A small network was shown many inputs. Here are its activations along a few directions, one row for each input.
In each table, some parts of the input vary, and every possible input appears once, in random order.
A made-up example of a description, with smaller parts first: ring(8) and (point or (values(2) and line(4)) or ring(9)).
Shared parts are said once, and a part with two or three values counts as separate values.

Other details of the inputs vary at random and push rows far along two fixed directions, the same in every table; ignore that.

Rows:
row 1: [-9 22 2 -9 5 -30 -8 4 26 40 20]
row 2: [-16 27 5 -9 -3 -32 1 27 23 36 29]
row 3: [-18 32 -15 20 12 49 -15 11 14 -16 12]
row 4: [2 -1 -14 2 -4 10 -16 0 5 -13 1]
row 5: [7 0 19 -11 -3 -43 28 11 12 34 0]
row 6: [20 -14 23 -16 -6 -30 20 -9 -8 22 -26]
row 7: [-26 10 -22 15 8 48 -32 -4 2 -16 13]
row 8: [-4 6 -1 3 11 9 -5 -6 -15 -8 2]
row 9: [15 -5 17 -7 -11 -21 10 -9 -1 20 -2]
row 10: [15 23 21 -12 -17 -20 15 16 12 27 0]
row 11: [17 -24 3 -7 3 3 13 -14 -21 -26 -37]
row 12: [5 16 5 9 -5 26 6 9 6 -8 -3]
row 13: [1 -2 -12 9 1 10 -15 -7 9 -9 7]
row 14: [2 -16 2 5 -7 6 12 8 -1 -14 -4]
row 15: [-18 14 -1 1 13 13 -14 -6 1 -2 9]
row 16: [-25 20 -20 12 23 39 -26 -5 -1 -22 21]
row 17: [-1 -7 4 -3 -1 10 0 -10 -8 -3 -15]
row 18: [-10 -2 -23 19 7 43 -17 -12 -15 -29 -2]
row 19: [-10 8 -1 3 8 7 -5 -10 -11 -7 2]
row 20: [22 -45 7 2 -17 13 29 0 -24 -32 -38]
row 21: [16 -22 -9 8 -3 6 3 -10 -16 -18 -29]
row 22: [-28 11 -17 11 6 24 -17 20 11 -8 21]
row 23: [4 -6 -6 1 12 10 -8 -8 -7 -21 -17]
row 24: [-31 38 -5 -8 1 -9 -23 6 23 36 36]
row 25: [25 -12 20 -22 2 -31 19 -6 -11 14 -21]
row 26: [9 -27 5 4 -7 2 24 3 -10 -15 -25]
row 27: [9 -8 17 -6 -5 -30 23 9 6 16 -4]
row 28: [-8 -6 0 2 -7 18 -6 -14 -6 -7 -9]
row 29: [-26 37 1 -4 22 -12 -18 4 17 29 32]
row 30: [-7 1 -8 5 9 5 -9 -7 9 -1 -3]
row 31: [-24 21 -26 15 24 28 -28 2 3 -18 19]
row 32: [-27 28 -4 4 9 -13 -8 22 30 29 41]
row 33: [16 -36 3 -2 -22 9 20 6 -20 -30 -33]
row 34: [-7 -10 -4 7 2 13 7 7 -1 -15 -7]
row 35: [12 -1 10 -16 -13 -33 4 1 10 24 -6]
row 36: [1 -7 -6 1 -8 20 -8 -9 -10 -13 -1]
row 37: [5 -1 -7 -1 6 10 -2 -7 1 -4 4]
row 38: [-19 37 -12 16 21 46 -15 13 6 -21 12]
row 39: [2 8 17 -11 -2 -30 10 -10 9 34 6]
row 40: [15 -19 -8 5 -8 18 1 -10 -18 -14 -12]
row 41: [7 0 23 -12 -4 -47 27 12 13 34 5]
row 42: [-34 11 -27 22 15 42 -18 13 12 -26 24]
row 43: [1 -5 -7 5 2 7 -13 -3 8 -4 -2]
row 44: [-5 6 -7 2 17 4 -6 -6 1 -10 8]
row 45: [25 -27 -2 2 -18 3 3 -7 -18 -20 -28]
row 46: [26 -30 2 6 -14 4 6 -10 -17 -19 -29]
row 47: [9 2 12 -7 -14 -21 2 0 -3 22 2]
row 48: [18 -6 7 -14 -11 -27 11 -3 5 17 -2]
row 49: [2 -13 7 0 3 1 14 7 -11 -18 -12]
row 50: [-8 -11 -4 9 -3 13 5 12 2 -14 2]
row 51: [11 -2 12 -12 -1 -22 5 -4 4 23 -4]
row 52: [-7 3 -1 0 10 16 -4 -13 -11 -15 1]
row 53: [33 -24 19 -14 -17 -36 27 -13 -4 11 -19]
row 54: [-30 18 -23 10 5 43 -38 1 2 -15 19]
row 55: [-18 18 -22 9 3 24 -27 6 6 -1 23]
row 56: [-4 9 -8 4 19 4 -11 -4 3 -13 6]
row 57: [9 -24 -1 2 -20 12 11 8 -11 -27 -16]
row 58: [18 -18 4 -3 -10 5 8 -12 -10 -8 -12]
row 59: [4 -9 -12 4 4 12 -1 -12 0 -15 -8]
row 60: [12 -9 -1 -1 9 11 3 -10 -16 -22 -8]
row 61: [17 -10 18 -9 -12 -27 20 -14 -11 16 -16]
row 62: [-8 -7 -28 20 2 40 -19 -6 -7 -33 -2]
row 63: [-28 19 -10 9 21 14 -10 16 8 -11 24]
row 64: [-9 26 1 -11 2 -21 -13 10 20 39 26]
row 65: [6 -1 12 -5 -9 -20 7 -6 -3 22 -2]
row 66: [25 -30 2 1 -9 0 13 -13 -20 -17 -31]
row 67: [16 -30 12 -2 -3 2 23 1 -22 -29 -24]
row 68: [-22 32 -9 2 18 -19 -23 7 32 31 29]
row 69: [-6 -8 1 5 10 8 10 7 -8 -21 -8]
row 70: [6 15 12 -8 12 -43 4 3 6 31 7]
row 71: [-26 34 -2 1 7 -8 -17 -1 24 30 43]
row 72: [-7 30 1 -7 18 -27 -7 8 10 34 27]
row 73: [12 3 14 -8 -3 -27 13 -11 4 23 3]
row 74: [6 3 19 -16 -16 -42 21 19 8 30 3]
row 75: [16 -27 14 -3 1 0 27 0 -26 -31 -33]
row 76: [14 -1 10 -13 -10 -19 3 -1 2 19 7]
row 77: [-6 -8 -4 8 -7 14 1 11 4 -14 5]
row 78: [-13 -11 -21 14 -5 44 -10 12 -6 -41 1]
row 79: [29 -30 29 -13 -23 -34 38 2 -7 8 -23]
row 80: [3 11 16 -16 -16 -31 5 -4 8 31 10]
row 81: [14 -21 -13 12 0 25 -4 -16 -11 -35 -19]
row 82: [7 -12 -3 1 -18 18 -1 -10 -21 -15 -16]
row 83: [-7 28 -1 -4 10 -27 -7 5 16 44 25]
row 84: [-18 27 9 -6 18 -35 6 21 19 32 27]
row 85: [17 -7 16 -16 -6 -25 8 -4 3 25 -6]
row 86: [-1 -4 -4 9 -4 17 -7 -7 -11 -8 -2]
row 87: [-21 19 -20 11 3 15 -27 7 11 0 23]
row 88: [11 -17 -1 -4 -12 0 -7 -2 -6 -9 -25]
Description of these inputs: line(4) and (point or line(6) or (values(3) and line(5))).
- Changing only the line(4) part turns row 41 into row 57. The same change can be made to row 61. Which row results? => row 82
- Changing only the line(4) part turns row 12 into row 3. The same change can be made to row 28. Which row results? => row 17
- A walk changes only the line(4) part. It starts at row 23 and steps to row 68. List the rest of the walk in order. => row 43, row 88
- Change only the values(3) part in row 23. List by row number the other rows that result. => row 56, row 70
- A walk changes only the line(5) part. It starts at row 4 and steps to row 48. List the rest of the walk in order. => row 76, row 36, row 80
- Change only the line(6) part in row 22. List by row number the other rows that result. => row 2, row 33, row 57, row 74, row 78

Rows:
row 89: [7 28 28 -12 3 -22 8 -9 6 33 2]
row 90: [-17 18 9 11 6 -24 13 16 12 27 38]
row 91: [15 -16 20 -10 -21 -9 31 1 -18 -11 -23]
row 92: [32 -15 18 -9 -13 -22 36 0 -1 3 -33]
row 93: [-19 33 13 -6 43 -61 8 35 11 32 18]
row 94: [-5 -12 -24 16 10 29 -35 -24 7 -14 -11]
row 95: [-17 49 15 -4 16 -32 6 23 23 53 42]
row 96: [-3 8 -27 13 -12 35 -31 1 -7 -31 11]
row 97: [-19 23 -46 9 14 53 -47 11 17 -18 19]
row 98: [-28 40 2 -15 58 -48 -14 -10 28 38 54]
row 99: [-15 17 4 4 -9 11 8 1 -2 -11 -1]
row 100: [21 -12 22 -17 -16 -47 20 -36 -8 31 -19]
row 101: [-25 4 -13 7 1 9 -2 23 28 5 17]
row 102: [-3 21 28 -6 0 -17 10 10 6 20 6]
row 103: [10 -15 -27 15 -8 21 -31 -20 2 -19 -3]
row 104: [9 7 18 -29 -8 -36 8 1 0 39 -3]
row 105: [9 -46 6 11 -26 22 33 -7 -25 -48 -41]
row 106: [23 -22 26 -22 -13 -19 14 -31 -13 19 -23]
row 107: [18 -4 -15 7 -22 24 -15 -7 -19 -32 -10]
row 108: [-27 -13 -9 20 36 -3 5 27 -6 -29 -3]
row 109: [-20 17 -19 12 21 33 -38 -19 22 -3 18]
row 110: [16 -17 19 -22 -19 -35 16 -35 -6 21 -18]
row 111: [3 -15 -23 15 -14 26 -30 -23 -13 -23 1]
row 112: [-37 50 6 -16 7 -26 -11 32 35 59 44]
row 113: [6 12 8 -19 -8 -22 -9 9 5 32 7]
row 114: [43 -9 19 -4 1 -26 39 5 -7 16 -25]
row 115: [-28 51 1 0 -5 -25 -23 33 38 47 53]
row 116: [32 -17 31 -20 -5 -48 21 -28 -23 40 -11]
row 117: [-25 13 -32 26 12 57 -28 13 14 -37 5]
row 118: [-57 19 -17 24 13 53 -24 16 20 -19 41]
row 119: [10 0 14 -1 4 -28 30 15 17 33 10]
row 120: [-8 -11 -17 3 -14 43 -14 15 -13 -36 -8]
row 121: [23 -35 10 1 -8 21 0 -39 -33 -32 -40]
row 122: [-42 31 -22 10 11 41 -31 19 10 -11 28]
row 123: [-19 -23 -15 19 -14 35 -10 18 -9 -36 2]
row 124: [39 -34 -10 10 -22 27 7 5 -12 -48 -43]
row 125: [13 7 4 4 7 19 1 -13 -25 -10 -12]
row 126: [-29 51 9 -8 2 -37 -17 32 34 49 48]
row 127: [15 -11 18 -15 30 -26 42 2 -13 -20 -12]
row 128: [-20 5 -17 0 3 12 -27 -20 -3 9 10]
row 129: [-10 8 10 1 -1 -27 28 17 12 34 23]
row 130: [31 -9 21 -8 -1 -41 17 -31 -22 33 -8]
row 131: [14 -19 -15 4 -8 30 -5 16 -8 -35 -26]
row 132: [-38 14 -4 -2 -1 -13 1 26 27 31 35]
row 133: [20 -30 16 -10 -39 -35 30 17 1 12 -9]
row 134: [17 -1 -17 17 17 49 -6 -16 -17 -36 -20]
row 135: [33 -33 -3 11 -30 27 11 3 -27 -49 -41]
row 136: [26 -28 -2 -8 -13 -14 -9 -18 -6 7 -20]
row 137: [23 -10 22 -13 26 -54 27 0 -30 0 -38]
row 138: [41 -1 28 -22 -12 -48 35 -13 7 29 -31]
row 139: [-27 13 -52 17 1 50 -59 -8 10 -22 38]
row 140: [-17 25 0 -1 7 26 -16 -5 3 -4 11]
row 141: [37 -9 27 -20 -7 -20 33 -16 -29 14 -26]
row 142: [1 32 14 -6 17 -7 -8 -2 21 29 13]
row 143: [-20 50 -26 9 34 -5 -34 -10 35 48 51]
row 144: [-4 -2 -13 -3 50 32 -2 -15 -19 -56 0]
row 145: [-27 24 -30 14 17 28 -34 -22 22 5 20]
row 146: [27 -13 29 -3 -5 -3 21 1 -3 -9 -31]
row 147: [-11 -33 -3 8 -16 25 14 12 -16 -30 -14]
row 148: [-9 -4 -14 0 -4 54 -10 -18 -23 -41 -18]
row 149: [10 -16 39 -9 -15 -38 40 9 0 22 -5]
row 150: [-14 -15 -23 14 44 13 -23 -17 -30 -42 -19]
row 151: [29 -29 13 0 -36 -37 30 13 -3 9 -7]
row 152: [-3 5 -2 -15 -8 -24 -25 -11 7 37 14]
row 153: [3 -8 -22 8 7 45 -19 -9 -6 -36 -20]
row 154: [29 -30 7 2 -28 -29 25 15 14 3 -14]
row 155: [-1 -26 17 -7 -24 -15 36 4 -8 -4 -8]
row 156: [-5 20 22 -10 -1 -12 10 12 8 22 11]
row 157: [11 -26 22 -12 -31 -45 28 24 2 26 -2]
row 158: [-11 -2 15 -9 37 -40 33 16 12 2 25]
row 159: [3 -1 -7 20 8 50 6 0 -29 -39 -9]
row 160: [30 -39 2 -2 -15 30 11 -22 -44 -42 -57]
row 161: [-34 14 -24 2 4 27 -40 -15 10 2 20]
row 162: [-44 7 -42 22 12 52 -35 28 30 -26 35]
row 163: [5 -8 -6 -4 -11 27 -14 -6 -23 -26 -17]
row 164: [-36 41 -5 8 12 -29 1 26 57 50 49]
row 165: [-6 -14 -16 -2 -7 14 -31 -13 -9 -6 1]
row 166: [-2 23 -31 13 1 22 -36 5 19 -8 22]
row 167: [23 5 29 -22 -15 -41 24 -17 -10 21 -19]
row 168: [24 -49 12 14 -10 23 29 -2 -9 -44 -44]
- What do these inputs look like to the network? => line(4) and (values(2) or (values(3) and line(6)))
- Changing only the line(4) part turns row 111 into row 151. The same change can be made to row 106. Which row results? => row 118
- Changing only the line(4) part turns row 93 into row 150. The same change can be made to row 131. Which row results? => row 136
- Change only the values(2) part in row 158. List by row number the other rows that result. => row 108
- Change only the values(3) part in row 103. List by row number the other rows that result. => row 111, row 139

Rows:
row 169: [-14 -8 -5 2 9 8 -1 2 -5 -16 1]
row 170: [-1 4 -5 1 -9 17 -11 -6 -10 -7 0]
row 171: [-1 -7 -10 9 2 8 -3 9 1 -15 -1]
row 172: [0 2 1 2 -10 20 -2 -1 -4 -8 -7]
row 173: [41 -45 30 -12 -35 -31 44 -1 -21 0 -41]
row 174: [-11 22 -4 -1 -1 -15 -16 -6 21 36 26]
row 175: [-10 -10 -8 1 -11 13 -6 5 -1 -10 1]
row 176: [-2 -5 -6 5 11 12 -7 -18 -5 -7 -1]
row 177: [-5 0 -1 7 10 15 8 5 -1 -15 1]
row 178: [-6 19 -5 -2 11 -21 -18 -7 21 32 22]
row 179: [3 -5 -1 6 -12 17 5 5 1 -12 -3]
row 180: [6 11 21 -12 7 -26 16 2 2 24 -2]
row 181: [2 5 -10 0 4 11 -15 -6 -8 -10 -2]
row 182: [2 5 -5 2 5 15 -7 0 -1 -11 -8]
row 183: [16 3 14 -8 -3 -32 17 8 11 20 -3]
row 184: [-3 5 -3 0 10 13 -6 -8 -14 -11 0]
row 185: [-9 -7 -4 9 9 9 7 7 -5 -16 2]
row 186: [-8 10 2 -9 4 -33 -6 11 18 25 16]
- Changing only one part turns row 178 into row 176. The same change can be made to row 171. Which row results? => row 185
- What do these inputs look like to the network? => values(3) and line(6)
- Change only the values(3) part in row 170. List by row number the other rows that result. => row 181, row 184
- Change only the values(3) part in row 177. List by row number the other rows that result. => row 179, row 183
